These are the activations of a small neural network, seen along a few directions. Each row is one input.
In each table, some parts of the input vary, and every possible input appears once, in random order.
Descriptions start from the smaller parts, as in this example, which fits no table here: one of 3 separate values, together with either a single point or one of 11 places around a ring or (one of 5 places around a ring, together with one of 6 places along a line).
Shared parts are said once, and a part with two or three values counts as separate values.
In the rows, zero is written as 128.

Other details of the inputs vary at random and push rows far along two fixed directions, the same in every table; ignore that.

A family of inputs:
R1: [138 144 120 131 125 115 145 127 120 126 116 116]
R2: [125 114 118 121 157 122 135 145 125 131 105 108]
R3: [122 129 114 142 145 127 138 123 119 126 117 132]
R4: [119 131 120 138 152 107 151 119 120 110 115 117]
R5: [ 88 139 167 123  23 152  78 185 116 107 247 196]
R6: [148 116 138 121 126 112 129 140 121 127 124 119]
R7: [143  99 109 132 163 105 140 141 125 114 109 106]
R8: [124 127 119 143 144 122 141 127 120 123 120 133]
R9: [142 136 124 130 157 125 149 108 126 126 128 117]
R10: [ 91  83 118  93 125 204  35  64 195 210  56 172]
R11: [156 116 139 126 131 107 139 142 113 119 122 104]
R12: [145 141 122 139 137 116 143 124 119 135 114 118]
R13: [140 101 126 126 159 111 142 134 115 115 107 110]
R14: [100  83 122  82 108 228  31  46 214 229  76 171]
R15: [101  87 129  92  97 209  28  55 201 231  65 167]
R16: [ 72 131 167 143  20 143  75 198  93  96 241 191]
R17: [143 139 126 139 129 108 150 128 122 126 120 118]
R18: [137 133 119 126 136 132 150 116 138 123 127 124]
R19: [142 139 121 133 141 131 149 125 126 124 137 124]
R20: [152 106 125 121 140 130 132 128 136 124 133 110]
R21: [123 130 113 139 145 114 154 131 120 111 113 121]
R22: [141 130 123 130 140 138 140 114 137 133 130 131]
R23: [131 148 139 140 121 116 133 124 114 129 135 126]
R24: [120 131 122 142 153 119 137 114 117 122 118 126]
R25: [152 111 136 116 141 127 141 130 127 118 134 110]
R26: [120 131 110 135 144 121 148 125 120 116 111 124]
R27: [134 143 133 135 125 107 144 119 121 121 122 116]
R28: [141 136 130 131 149 117 154 114 130 115 133 115]
R29: [148 127 125 121 145 112 145 149 123 136 110  93]
R30: [132 140 124 122 141 126 147 110 130 118 128 119]
R31: [115 134 118 134 147 115 144 117 117 112 116 121]
R32: [ 77 169 171 126  19 166  77 202 116 102 241 188]
R33: [140 100 114 125 163 106 138 139 126 118 106 115]
R34: [130 125 113 142 156 113 153 123 123 118 106 120]
R35: [142 140 128 142 131 112 145 130 118 128 125 121]
R36: [120 134 113 137 143 123 143 129 116 119 117 127]
R37: [146 148 128 129 137 111 141 164 119 115 113  99]
R38: [ 77 177 173 145  20 134  90 174  91 106 230 181]
R39: [140 141 135 141 135 109 139 118 119 128 124 119]
R40: [ 73 167 174 138  20 148  94 167 109  96 250 192]
R41: [116  66 130  99  92 203  27  44 194 219  72 169]
R42: [146 115 129 125 125 111 127 144 125 127 126 122]
R43: [153 110 119 122 142 123 136 137 137 118 138 111]
R44: [140 140 134 140 135 105 146 116 122 125 119 114]
R45: [136 137 116 122 136 133 149 118 133 122 126 122]
R46: [136 137 123 133 119 120 138 119 130 132 115 123]
R47: [119 137 119 139 153 113 144 122 113 114 118 119]
R48: [142 137 128 123 138 116 131 156 127 132 109 105]
R49: [155 111 120 130 136 107 131 142 127 126 119 107]
R50: [138 140 117 126 140 133 148 122 129 123 131 121]
R51: [129 134 118 130 161 118 138 156 124 110  99 106]
R52: [137 136 133 132 144 125 143 115 129 123 139 126]
R53: [142 147 120 136 132 112 148 132 115 124 118 112]
R54: [140 134 124 132 137 128 150 121 134 122 135 125]
R55: [152 115 132 114 144 119 144 138 127 115 137 116]
R56: [131 145 130 130 128 112 140 116 118 123 118 115]
R57: [123 131 126 144 153 109 144 123 115 115 123 124]
R58: [135 134 127 113 138 137 128 150 139 130 130 117]
R59: [129 123 118 129 163 112 142 157 123 119 108 100]
R60: [144 102 120 121 168 103 146 137 118 114 103 109]
R61: [ 76 155 171 120  20 160  85 200 109 116 249 181]
R62: [123 127 122 143 159 108 149 116 121 115 112 119]
R63: [ 95  96 121  91 110 218  40  15 200 216  78 183]
Each input here is: one of 3 separate values, together with either one of 4 places along a line or one of 5 places around a ring or (one of 2 separate values, together with one of 6 places around a ring).
The inputs of R55 and R6 match in every part but the choice among 3 separate values. If R43 is changed in the same way as R55 into R6, which row does it become?
Answer: R49
The inputs of R59 and R14 match in every part but the choice among 3 separate values. If R3 is changed in the same way as R59 into R14, which row does it become?
Answer: R19
Which other rows does R36 become when the choice among 3 separate values takes its other values? List them by row number.
Answer: R50, R53
Which other rows does R39 become when the place on the ring of 6 takes its other values? List them by row number.
Answer: R23, R27, R38, R44, R56

A family of inputs:
R64: [101 124 135 126  76 171  75  85 152 172 129 176]
R65: [150 130 109 126 166 129 144  88 144 153  73 103]
R66: [109 104 141 110  75 173  57 127 163 160 134 171]
R67: [142 114 106 129 185 117 155  88 136 125  82 106]
R68: [ 85 163 155 144  70 130 122 175  96  85 219 166]
R69: [100 162 160 150  53 114 123 165  90  96 212 165]
R70: [140 169 125 150 155  77 199 189  85  67 166  95]
R71: [161 138 137 143 153  72 181 222  76  75 166  85]
R72: [ 90 123 127 123  86 182  76  94 156 169 127 179]
R73: [151  91 106 122 190 118 128 118 143 149  65  95]
R74: [103 104 139  94  74 181  55 113 161 168 122 166]
R75: [ 93 115 123 127  88 175  80  87 153 164 124 178]
R76: [153 122 117 127 177 114 151  82 136 134  81  99]
R77: [ 92 157 151 152  62 115 127 173  89  85 213 170]
R78: [145  94 111 111 182 115 135 115 143 142  59  84]
R79: [153 131 110 120 182 124 150  91 146 147  75  96]
R80: [187  91 110 102 177 128 148 119 156 145  93  83]
R81: [149 172 141 149 153  69 196 174  80  67 164  87]
What do these inputs look like to the network?
Answer: either a single point or one of 5 places around a ring or (one of 2 separate values, together with one of 6 places around a ring)
What sort of input is R78?
Answer: one of 5 places around a ring
Which other rows does R75 become when the choice among 2 separate values takes its other values? List them by row number.
Answer: R64

A family of inputs:
R82: [150 181 102 165 155  66 223 157  87  52 157  99]
R83: [163 120  96 117 217 106 179 140 142 134  53  67]
R84: [146  87 124 101 131 153  99  85 156 160 115 134]
R85: [145 176 130 165 166  54 215 149  84  75 156  75]
R86: [ 84 127 129 171  91 118 107 159  88 103 170 176]
R87: [110 133 113 128 126 165 119  57 139 160  95 150]
R88: [192 113  99 121 198  86 176 118 128 144  50  57]
R89: [121 133 164 125  60 119 106 168 108 112 186 151]
R90: [ 97 124 147 125  87 125  93 172 109 106 167 147]
R91: [ 92 119 157 121  83 132 112 174 122 100 194 160]
R92: [149 102 127 109 123 175  97  91 166 166 122 139]
R93: [110 146 146 121 135 159  98  55 153 161  96 156]
R94: [118  99 114  98 149 173  97 104 163 158 107 140]
R95: [113 104 121 117 133 152  84 114 155 163  69 129]
R96: [130 154 150 136  67 138 115 176 120 125 184 140]
What do these inputs look like to the network?
Answer: either a single point or one of 4 places along a line or (one of 2 separate values, together with one of 5 places around a ring)
A walk changes only the place on the ring of 5. It starts at R89 and steps to R88. List the rest of the walk in order.
Answer: R96, R92, R84
A walk changes only the place on the line of 4. It starts at R82 and steps to R87. List the rest of the walk in order.
Answer: R85, R93
